These are the activations of a small neural network, seen along a few directions. Each row is one input.
Each table varies a few parts of the input and shows all the possible inputs, shuffled.
Descriptions start from the smaller parts, as in this example, which fits no table here: one of 8 places around a ring, together with either a single point or one of 9 places along a line or (one of 3 separate values, together with one of 4 places along a line).
Shared parts are said once, and a part with two or three values counts as separate values.
(in the rows, 128 means zero)

Other details of the inputs shift rows strongly along two fixed directions, in all tables alike. That doesn't count.

Table:
row 1: [116 149  81 136 167 117 123 118 158 123 123 110 109 114  85 146]
row 2: [115 152  92 123 161 109 124 150 145 151 128 141 124 148 100 112]
row 3: [ 86 132 183 104  65  88 150 130  80 114 115  98 137 125 166 141]
row 4: [112 135  98 114 153 106 140 158 154 159 125 136 114 134  99 115]
row 5: [102 154 179 106  84  91 111 102  97 104 103  92 157 169 173 116]
row 6: [232  70 128 156 141 225 101 120 161 129 147 172 138 113 150 106]
row 7: [114 144 104 122 170 118 135 127 142 158 138 135 110 140  87 127]
row 8: [116 142  96 115 158 104 126 147 160 154 118 140 119 146 102 110]
row 9: [128 159  83 129 176 118 109 110 168 125 119 103 115 134  90 137]
row 10: [ 84 139 181 125  79 100 146  99  58 105 126 106 135 129 151 162]
row 11: [100 142 184  93  77  91 129 116  93 118 108  88 148 150 171 123]
row 12: [ 93 136 191 113  85  99 133  89  82 110 111  97 140 143 158 150]
row 13: [ 99 140  88 133 147 107 144 163 135 147 135 152 114 122  93 130]
row 14: [222  66 127 162 137 229 121 137 142 129 166 173 132  91 147 115]
row 15: [108 136 100 137 167 113 132 126 144 144 128 145 110 142  85 134]
row 16: [115 147  99 132 170 117 128 124 136 151 134 141 113 147  85 130]
row 17: [232  84 113 155 135 221  97 147 155 127 152 172 152 119 163  87]
row 18: [113 152  72 131 153 105 127 147 164 122 120 112 116 107  98 133]
row 19: [117 146 102 132 174 116 117 117 153 147 123 138 117 160  90 123]
row 20: [198  69 201 151  41 201 112 120  86  73 134 138 175 102 231 115]
row 21: [120 146 106 119 174 119 127 121 148 158 136 130 113 151  89 122]
row 22: [122 154  82 133 171 116 117 114 161 125 120 106 111 124  88 140]
row 23: [215  79 203 132  54 203  97 108 106  88 126 127 178 124 235  99]
row 24: [104 141  96 118 153 110 143 162 144 155 136 142 113 126  97 120]
row 25: [102 138 192 104  89 100 134  91  85 118 115  88 138 149 156 142]
row 26: [235  86  95 161 131 220  92 143 176  99 142 142 147  84 162 103]
row 27: [ 83 133 178 109  65  87 144 122  82 108 110 104 140 128 168 141]
row 28: [234  72 122 143 130 218 105 153 168 135 146 165 144 113 165  85]
row 29: [222  58 129 159 133 225 122 138 149 132 156 172 128  92 147 116]
row 30: [221  70 114 165 126 215 108 155 157 118 147 181 146 101 162  96]
row 31: [116 137 105 124 168 111 129 122 150 154 123 141 109 143  88 130]
row 32: [120 152  98 110 165 112 123 148 157 159 129 130 122 153 103 103]
row 33: [100 130 103 132 158 115 153 142 130 153 145 145  99 115  81 146]
row 34: [ 82 139 180 106  69  93 147 129  73 110 124  99 140 125 168 141]
row 35: [ 90 146 164 128  78  99 134  89  83  79 112  71 133 106 154 172]
row 36: [218  62 126 164 132 229 127 139 139 128 169 177 130  82 145 120]
row 37: [105 134 101 139 163 113 139 131 140 141 130 149 107 133  83 140]
row 38: [ 91 136 184  99  71  90 143 125  84 115 112  94 141 134 167 134]
row 39: [229  75 118 148 131 220 111 157 156 131 158 171 144 100 162  89]
row 40: [105 142 195 101  91 101 126  85  89 119 112  82 141 160 158 136]
row 41: [206  73 204 157  59 213 112  95  72  82 147 134 167 105 215 130]
row 42: [112 147  80 139 164 114 130 122 154 122 125 113 106 107  85 152]
row 43: [ 84 127 190 114  76  97 152 105  71 114 120  98 127 123 151 159]
row 44: [109 146  91 125 157 110 130 154 141 150 129 144 120 140  96 117]
row 45: [100 124 101 134 155 110 150 136 140 150 132 151 100 118  82 148]
row 46: [ 93 140 182 102  74  89 129 113  90 110 105  97 148 146 171 130]
row 47: [114 148  93 127 160 106 123 147 158 146 120 142 124 152 101 109]
row 48: [105 129 103 130 160 111 142 130 144 151 128 147 104 127  84 141]
row 49: [ 80 138 178 120  66  89 139 122  78  98 111 106 146 133 167 141]
row 50: [ 97 145 185 120  92  99 124  84  82 103 110  96 144 158 156 141]
row 51: [128 164  75 122 166 108 106 134 177 127 114 102 124 136 103 116]
row 52: [108 127 107 124 159 112 148 138 142 157 133 141 100 123  82 139]
row 53: [104 144  91 129 153 108 137 158 139 149 132 148 119 131  95 123]
row 54: [ 88 150 158 118  66  91 130 113  91  78 107  70 144 107 169 153]
row 55: [105 134  95 121 149 104 140 156 153 150 121 147 113 129  99 122]
row 56: [110 143  96 115 157 109 137 157 148 156 134 138 116 134 100 115]
row 57: [105 154 186 113  96 105 117  81  77 109 118  90 149 165 158 139]
row 58: [106 140  98 137 164 115 141 133 129 148 139 148 108 131  83 142]
row 59: [ 96 129  96 145 158 113 146 136 136 142 132 153 103 124  81 146]
row 60: [116 155  71 128 158 106 120 143 167 124 118 109 118 116  99 128]
Description of these inputs: one of 2 separate values, together with one of 5 places along a line, together with either a single point or one of 5 places around a ring.
Changing only the choice among 2 separate values turns row 23 into row 6. The same change can be made to row 24. Which row results?
> row 36
Changing only the choice among 2 separate values turns row 19 into row 5. The same change can be made to row 41. Which row results?
> row 44
Which other rows agree with row 15 in the choice among 2 separate values and the place on the line of 5? List them by row number.
> row 1, row 12, row 14, row 29, row 41
A walk changes only the place on the ring of 5. It starts at row 7 and steps to row 16. List the rest of the walk in order.
> row 50, row 31, row 25
Which other rows does row 12 become when the choice among 2 separate values takes its other values? List them by row number.
> row 46

Table:
row 61: [ 74 202 153  77 117  42 115  92 117 108 100  28 146 169 138 120]
row 62: [106 135 157 103  82 110 144 142 106 122 127  91 144 123 159 120]
row 63: [216  86 145 140 106 195  77  95 161  91 111 116 154 121 186 110]
row 64: [212 107 126 158 109 197  83  99 144  70 123 104 152 102 187 122]
row 65: [104 119 171 120  91 107 137  95 108 118 109 115 127 128 147 142]
row 66: [121 130 165 108 100 107 130 123  96 134 119 131 141 160 151 121]
row 67: [ 86 139  48 120 196  82 143 180 204 171 112 167  92 134  53 124]
row 68: [163  90  49 155 185 161 134 181 216 162 135 194  98 109  72 109]
row 69: [ 43 181 155 101  94  43 132 111  61 122 110  88 138 165 129 151]
row 70: [198  78 170 142  97 198 120 117 113 123 145 168 146 127 181 103]
row 71: [ 90 137  57 123 196  76 142 157 183 178 111 155  89 135  39 133]
row 72: [192  77 156 172  99 204 124 103 108  88 153 133 136  79 157 150]
row 73: [177 100  68 152 216 178 132 152 189 191 161 205 104 131  72 108]
row 74: [ 79 167  48 134 205  93 143 147 155 172 140 161  97 142  38 126]
row 75: [ 64 208 167  75 119  46 103  85 112 117  82  61 146 208 137 120]
row 76: [198  89 166 126 102 214 124 128 112 123 155 128 139  84 174 125]
row 77: [ 86 151  53 121 202  88 141 180 184 193 127 173  99 164  50 102]
row 78: [174 100  52 146 194 164 121 196 203 180 147 212 111 129  85  80]
row 79: [202  79 169 130  95 212 121 127 112 123 162 120 136  93 173 131]
row 80: [184  85 140 159  81 186 119 147 125  78 137 145 151  76 184 129]
row 81: [211 116 135 152 113 203  73 105 131  89 135 117 170 130 189 103]
row 82: [ 90 122 201 118  88  95 139  80  80 108 105  89 121 144 151 159]
row 83: [111 115 173 120 109 118 142  91 108 120 114 115 129 129 141 155]
row 84: [165 120  37 166 192 168 124 196 190 160 153 203 113 109  82  97]
row 85: [193  77 146 162  88 200 122 113 117  81 150 146 140  77 170 140]
row 86: [110 139 144 133  89 104 139 115  91  99 111 102 131 111 148 159]
row 87: [ 95 132 143 137  84 106 138 124  99  92 113 102 138 109 152 145]
row 88: [ 38 185 167 105 115  55 141  86  61 121 119  91 133 162 121 160]
row 89: [197  85 157 127  91 201 127 133 118 119 158 131 140  88 181 116]
row 90: [ 43 179 162  78  97  34 149 140  90 125 105  69 135 140 145 128]
row 91: [208  87 151 131  84 192 128 147 119 120 150 131 146  93 184 117]
row 92: [ 37 175 163 114 104  54 149  82  71 104 107  72 121 130 118 179]
row 93: [ 81 158  37 137 202  92 140 179 169 168 137 165 105 146  46 116]
row 94: [ 87 157  54 143 224 102 139 148 155 172 148 159  88 149  24 137]
row 95: [ 48 171 195  95 113  53 145  87  70 139 109  92 124 186 119 143]
Changing only one part turns row 70 into row 74. The same change can be made to row 95. Which row results?
> row 94
What is each input in this table made of?
> one of 5 separate values, together with either a single point or one of 6 places along a line
Which other rows does row 84 become when the choice among 5 separate values takes its other values? List them by row number.
> row 67, row 78, row 80, row 90
A walk changes only the place on the line of 6. It starts at row 80 and steps to row 87. List the rest of the walk in order.
> row 86, row 85, row 92, row 72
Which other rows agree with row 83 in the choice among 5 separate values? List them by row number.
> row 63, row 65, row 67, row 68, row 71, row 82

Table:
row 96: [152 115 135 138  88 146 118 131 132  84 116 100 143  87 170 136]
row 97: [176 126 123  94 160 147 109 134 178 170 127 126 129 162 129  81]
row 98: [230  94 146 150 127 217  81 105 147 100 137 138 160 128 181  98]
row 99: [127 133 164 127  91 125 109 121 101 111 120 129 160 158 175 108]
row 100: [ 75 147  44 136 197  91 166 158 166 168 138 154  75  98  25 163]
row 101: [231  71 110 123 146 209 112 175 189 163 149 172 136 115 152  69]
row 102: [148 103  87 158 177 163 144 133 149 150 156 164  96 103  77 143]
row 103: [114 109 145 142 101 132 155 128  92 113 141 134 124  95 137 157]
row 104: [136 101 116 149 121 142 150 131 128 114 139 133 106  72 115 160]
row 105: [214  70  74 174 151 215 111 190 175 139 157 215 140 105 136  86]
row 106: [ 93 177  28 124 214  84 125 158 197 161 124 132  98 143  45 115]
row 107: [ 56 161 139 115 132  71 151  93  97 132 121  90 101 129  87 177]
row 108: [206  93 161 148  85 197  98 123 120  85 136 129 167 114 199 107]
row 109: [ 63 154 141 118 134  71 151  90 109 123 115  85  98 119  87 178]
row 110: [ 81 181  84 110 160  75 117 126 158 131 108  93 115 139  88 132]
row 111: [ 94 188  72 111 207  73 109 120 170 166 110 129 114 192  62 107]
row 112: [140 126  99 140 127 133 123 163 137 131 131 159 136 128 131 107]
row 113: [136  91 183 104 111 145 153 131 104 162 143 139 117 127 143 125]
row 114: [112 109 198 136  87 132 142  98  62 121 136 144 139 145 153 146]
row 115: [169 142  63 137 204 151  97 122 193 143 129 132 122 143  87 105]
row 116: [237  84  61 167 164 219  96 150 209 114 143 153 125  78 129 106]
row 117: [193 128  77 139 181 173  88 114 190 127 133 124 129 126 110 110]
row 118: [ 77 181  61 115 190  67 125 152 165 163 114 142 110 171  63 110]
row 119: [ 43 148 185 113  73  64 164 111  52 110 122 101 125 131 139 170]
row 120: [ 59 158 186  65  67  55 149 145  93 139  98  79 142 156 169 114]
row 121: [151 147 173 115  92 133  90  65 118  77  99  52 155 141 183 135]
row 122: [142 116 198 130  29 142 119 112  69  63 116  84 175 108 225 131]
row 123: [127 126 199 124  34 126 121 121  65  72 114  92 172 125 214 131]
row 124: [ 52 153 174 115 114  69 152  95  65 138 120 118 118 160 112 162]
row 125: [ 53 156 162 118 121  74 154 100  79 131 124 106 110 147 103 165]
row 126: [194  42 222 124  45 199 152 141  81 123 151 150 149  86 213 119]
row 127: [ 43 145 129 125 132  71 168 142  95 152 129 159 109 146  88 150]
row 128: [ 57 178 130 104  97  59 133 124 109 103 103  73 131 128 135 149]
row 129: [123 102 123 149 133 142 154 149 109 144 145 181 118 110 113 141]
row 130: [179 125  87 144 186 166  92 131 177 153 135 170 135 167 106  85]
What is each input in this table made of?
> one of 5 places along a line, together with either a single point or one of 6 places along a line
Changing only the place on the line of 5 turns row 115 into row 102. The same change can be made to row 97. Which row results?
> row 113
Which other rows does row 100 become when the place on the line of 5 takes its other values? List them by row number.
> row 107, row 110, row 117, row 128
Which other rows agree with row 127 in the place on the line of 5? List them by row number.
> row 100, row 103, row 104, row 119, row 126, row 129

Table:
row 131: [117 132  90 131 152 130 137 164 151 143 141 148 119 122 101 116]
row 132: [130 125 100 123 157 127 140 149 156 156 130 136 106 114  98 129]
row 133: [120 124 103 129 159 128 141 159 158 143 138 142 110 125 100 117]
row 134: [130 129  92 132 155 122 136 154 142 158 137 162 115 132  97 117]
row 135: [127 125 109 133 170 135 138 136 144 153 144 140 109 129  90 129]
row 136: [127 120  88 143 164 132 134 132 158 137 132 137 102 111  88 141]
row 137: [ 60 155 173 102  95  62 142 102  83 130 105 106 136 157 141 140]
row 138: [118 119  97 135 157 126 138 153 158 143 131 148 111 132  97 121]
row 139: [ 58 163 173 104  98  64 144  95  86 107 111  65 123 131 134 158]
row 140: [149 150  82 117 166 122 101 135 180 145 114 120 130 141 111 108]
row 141: [146 153  90 126 179 136 103 120 165 140 124 126 125 161 103 108]
row 142: [ 79 187 149  98 107  67 106  83 110  96  93  51 147 158 143 135]
row 143: [128 133  79 148 159 126 133 142 147 131 136 143 110 110  89 139]
row 144: [210 101 156 144  95 196  83 126 143  87 129 122 169 126 200  89]
row 145: [202  80 155 141  82 202 120 134 114 108 147 142 151  88 186 124]
row 146: [132 120  96 128 153 128 137 144 158 153 126 144 105 122  93 134]
row 147: [ 62 166 167  91  93  66 145 114  80 132 116  96 132 152 142 137]
row 148: [ 58 170 153 106  98  67 141 102  87 107 118  76 129 130 128 159]
row 149: [148 147  87 117 173 123 106 136 177 153 121 131 130 158 108  96]
row 150: [203  65 175 141  87 198 122 123 116 113 145 153 149 110 181 115]
row 151: [ 52 166 162 111  88  59 141 123  76 110 107  93 139 152 142 138]
row 152: [122 129  85 146 161 127 132 129 154 133 129 149 107 111  89 142]
row 153: [133 129  80 132 159 123 134 156 146 149 129 153 113 116  94 130]
row 154: [ 59 167 166 105 105  75 141 103  74 125 121  90 131 154 133 151]
row 155: [187  74 162 159  85 197 115 132 116  94 139 159 155 103 192 117]
row 156: [199  71 174 157  94 208 116 112 110 107 148 148 144 109 174 127]
row 157: [198  73 159 147  86 194 116 121 116 103 133 155 150  94 185 128]
row 158: [129 124 109 120 159 126 145 146 153 163 138 147 109 128  99 116]
row 159: [124 127  99 144 168 135 130 131 143 148 134 163 114 131  89 133]
row 160: [135 116 230 131  35 141 122  84  35  75 126  97 169 131 215 144]
Changing only one part turns row 134 into row 143. The same change can be made to row 149. Which row results?
> row 142
What is each input in this table made of?
> one of 5 separate values, together with either a single point or one of 5 places around a ring
Which other rows does row 146 become when the choice among 5 separate values takes its other values? List them by row number.
> row 136, row 138, row 150, row 156

Table:
row 161: [189  79 197 138  57 189 122 106  86  88 136 116 156  97 209 132]
row 162: [154 147  36 125 221 129 106 168 218 178 127 161 110 156  61  84]
row 163: [ 94 145  28 124 221  95 150 191 197 196 138 177  82 136  30 110]
row 164: [184  96  71 160 182 186 127 160 174 156 155 190 112 112  92 111]
row 165: [116 124 163 122  97 120 132 130  97 121 123 132 143 137 158 124]
row 166: [227  66  86 173 163 232 115 141 174 131 161 181 117  79 119 123]
row 167: [124 127 160 138  97 132 126  98  92  95 127 108 139 120 152 148]
row 168: [ 60 160 144  95 126  59 148 128 108 152 114 107 117 156 108 134]
row 169: [ 46 173 123 102 128  52 149 130 114 134 110  96 114 142  99 147]
row 170: [ 53 170 138 101 139  59 145 115 111 147 114 104 114 159  94 145]
row 171: [ 47 174 123 111 130  54 144 122 110 131 108 105 117 147 100 148]
row 172: [127 120 161 132  84 132 130 117 100  94 126 103 138 105 162 145]
row 173: [165  93 190 140  60 167 121 117  85  90 131 129 161 115 200 127]
row 174: [ 99 140 162 115 106 103 134 117  92 130 124 125 137 150 141 129]
row 175: [172 101  65 154 192 176 130 151 183 157 152 177 102 107  77 121]
row 176: [ 61 162 137  98 127  62 148 125 113 145 113 103 116 148 105 143]
row 177: [173 100  58 167 176 178 125 157 176 138 148 175 109  93  90 126]
row 178: [ 51 167 141  97 138  57 146 119 109 155 115 110 114 166  97 137]
row 179: [220  65  84 162 153 221 123 174 176 142 162 195 123  84 127 103]
row 180: [113 165 144 102 117  96 105 109 127 117 105  87 147 164 150 114]
row 181: [177 124 173 125  84 162  92  98 117  85 116  91 169 135 199 113]
row 182: [222  93 190 144  56 206  81  84 107  57 124  91 181 110 237 113]
row 183: [ 62 164 129 109 130  63 147 113 115 129 112  89 110 132  99 156]
row 184: [137 118 170 136  90 143 126 104  90 101 130 119 145 123 166 138]
Changing only one part turns row 170 into row 178. The same change can be made to row 180. Which row results?
> row 162
What is each input in this table made of?
> one of 4 places along a line, together with either a single point or one of 5 places around a ring
Which other rows does row 167 become when the place on the line of 4 takes its other values? List them by row number.
> row 164, row 174, row 184
Which other rows agree with row 169 in the place on the line of 4? List them by row number.
> row 161, row 171, row 175, row 181, row 184
A walk changes only the place on the ring of 5. It starts at row 167 and steps to row 166. List the rest of the walk in order.
> row 183, row 172, row 177
